A small network was shown many inputs. Here are its activations along a few directions, one row for each input.
In each table, some parts of the input vary, and every possible input appears once, in random order.
A made-up example of a description, with smaller parts first: one of 5 places around a ring, together with either a single point or one of 11 places along a line or (one of 3 separate values, together with one of 4 places along a line).
Shared parts are said once, and a part with two or three values counts as separate values.
(in the rows, 128 means zero)

Other details of the inputs vary at random and push rows far along three fixed directions, the same in every table; ignore that.

Rows:
r1: [112 148 114 150 156 124 109 137 128 141 119 141 101]
r2: [116 105 116 101  88 121 160 125 118 140 109 137 132]
r3: [108  85 111  81  86 137 152 107 112 128 128 115 137]
r4: [126 168 124 135 150 116 109 119 119 118 132 132 127]
r5: [122 114 123  95  82 124 142 121 110 119 113 124 144]
r6: [112 163 115 146 140 120 109 122 117 125 130 131 119]
r7: [117 166 120 148 154 125 111 117 121 120 137 128 113]
r8: [142 163 127 143 167 111 120 133 121 131 132 138 115]
r9: [137 107 122  90 100 114 156 124 116 134 120 136 142]
r10: [119 153 120 129 144 107 130 119 126 145 129 146 127]
r11: [130 160 130 152 171 127 110 123 118 115 133 119 143]
r12: [136 149 121 156 159 111 114 143 128 124 120 143 123]
r13: [130 145 112 150 157 118 110 140 129 129 117 148 143]
r14: [188  80 128 160 176 205 166 144 116  75 143  94  30]
r15: [115 150 111 150 159 121 114 138 127 143 126 136 104]
r16: [133 152 125 143 163 106 120 131 130 126 122 145 131]
r17: [126 106 126  98  99 118 144 116 112 115 123 121 158]
r18: [182 108 186 192  58 132  75  99 227 194 163  75 142]
r19: [121 156 114 129 126 112 105 123 120 124 130 138 138]
r20: [ 99 154 119 124 143 116 114 111 121 138 134 124 130]
r21: [112 162 125 129 140 111 123 109 114 133 140 126 134]
r22: [124 142 124 137 137 103 117 135 127 133 111 152 140]
r23: [ 83 157 155 110 140 127 128 168 148 134 160 166 129]
r24: [130 170 128 136 153 113 111 120 112 120 137 127 129]
r25: [131 149 119 150 160 116 116 141 126 129 116 142 144]
r26: [119 150 122 138 140 118 110 125 119 124 122 126 160]
r27: [130 109 135  91 110 116 152 107 108 117 131 115 160]
r28: [114  93 123  84  78 137 158 105 108 121 120 120 138]
r29: [140  77 157 133 174 227 155 194 144  69 168 113  32]
r30: [140 153 129 151 171 108 120 135 125 125 128 137 125]
r31: [130 157 121 140 145 112 111 138 123 131 114 151 119]
r32: [124 141 123 138 144 114 117 134 127 136 109 147 153]
r33: [121 160 121 128 128 110 110 123 116 126 127 132 138]
r34: [126  87 130  87  85 130 152 112 110 110 114 121 154]
r35: [181 106 179 191  58 133  92 101 233 219 164  90 119]
r36: [128 159 127 150 161 118 106 124 124 109 130 128 130]
r37: [108 109 125  85 110 125 153 100 109 136 136 107 140]
r38: [115 148 125 138 136 121 105 123 120 122 115 132 158]
r39: [128 158 117 146 138 112 114 146 124 132 109 148 117]
r40: [178  65 122 149 147 210 143 142 118  61 131  88  80]
r41: [128 159 126 151 167 129 106 124 124 112 127 125 142]
r42: [128  98 123 104  94 113 153 133 121 128 103 138 148]
r43: [136 145 114 156 156 113 107 143 131 122 121 149 122]
r44: [130 149 113 128 133 105 116 134 126 138 124 153 132]
r45: [119 105 125 103  87 121 143 122 113 114 108 123 155]
r46: [120 156 113 146 148 113 121 133 122 139 125 146 115]
r47: [ 98 151 114 130 133 116 110 120 118 139 130 125 129]
r48: [116 155 119 155 142 126 102 137 119 116 109 129 146]
r49: [105 162 114 151 130 123 107 129 118 123 118 133 116]
r50: [199  72 134 164 188 209 161 152 120  66 135  89  59]
r51: [124  86 121  85  86 129 169 115 114 134 114 135 133]
r52: [125 112 127  90  88 125 141 112 110 119 118 126 146]
r53: [107  86 120  81  83 140 153 106 110 128 119 113 134]
r54: [132  80 123  92  91 133 165 131 117 127 100 127 160]
r55: [102  88 117  85  77 138 155 114 110 128 113 111 134]
r56: [167  69 115 165 160 212 152 162 121  79 119  94  23]
r57: [113  96 108  91 104 122 151 120 122 146 123 135 133]
r58: [132 151 124 144 169 116 120 131 129 129 120 141 144]
r59: [120  83 120  75 102 129 174 109 119 142 124 123 132]
r60: [174 107 190 177  79 131 102  96 223 228 170  73 120]
r61: [ 98 154 161 123 159 125 118 180 150 114 154 166 134]
r62: [118  92 113  84  80 134 157 105 111 120 129 122 140]
r63: [195 115 193 175  70 126  98 100 228 212 162  86 128]
r64: [101 107 164  79 120 140 154 166 146 120 150 151 166]
r65: [ 98 158 160 105 140 123 123 174 148 127 158 168 136]
Description of these inputs: one of 5 places along a line, together with either a single point or (one of 2 separate values, together with one of 6 places along a line).
Question: The inputs of r49 and r45 match in every part but the place on the line of 5. If r62 is changed in the same way as r49 into r45, which row does it become?
Answer: r18
Question: The inputs of r1 and r51 match in every part but the place on the line of 5. If r47 is changed in the same way as r1 into r51, which row does it become?
Answer: r6
Question: Change only the choice among 2 separate values in r2. List by row number the other rows that result.
Answer: r49

Rows:
r66: [ 81 188 136  80 106  34 119 114 123 172 119 177 230]
r67: [111 183 135 151 156  92  90 147 133 130 119 157 166]
r68: [108 128  74 109 177 137 156 164  66  70  93 169  97]
r69: [169 158 124 224 152 146  69 116 148 125 119  91  91]
r70: [ 93 150  88 102 179 137 152 149  64  73 115 159  86]
r71: [143 199 113 227 192 115  53 112 136 142 122 112 107]
r72: [124  99 165  75  55  85 153 101 158 185 132 125 223]
r73: [129  84 134  87  70 106 162 108 145 178 122 128 163]
r74: [123 105 163  66  41  90 145  94 162 185 148 129 206]
r75: [110  75 122  42  77 130 181 126  98 104 118 141 178]
r76: [ 68 229 126 164 138  65  54 131 151 191 127 164 161]
r77: [196  77 187 184  96 197 116 125 205 144 179  62  54]
r78: [153 177 131 207 181 126  78 150 163 147 137 138  71]
r79: [196  80 197 181  96 179 109 120 222 169 172  69 110]
r80: [135  55 123  93 112 191 176 144 105  69 131 107  84]
r81: [105 184  54 126 201 105 129 123  34  61  90 156 113]
r82: [126  76 109  94 143 181 183 141  87  80 123 116  81]
r83: [134  57 123  91 132 188 181 138 105  79 138 104  84]
Question: What is each input in this table made of?
Answer: one of 3 separate values, together with either a single point or one of 5 places along a line
Question: The inputs of r73 and r68 match in every part but the choice among 3 separate values. If r83 is changed in the same way as r73 into r68, which row does it become?
Answer: r80
Question: Change only the choice among 3 separate values in r74. List by row number the other rows that result.
Answer: r75, r79
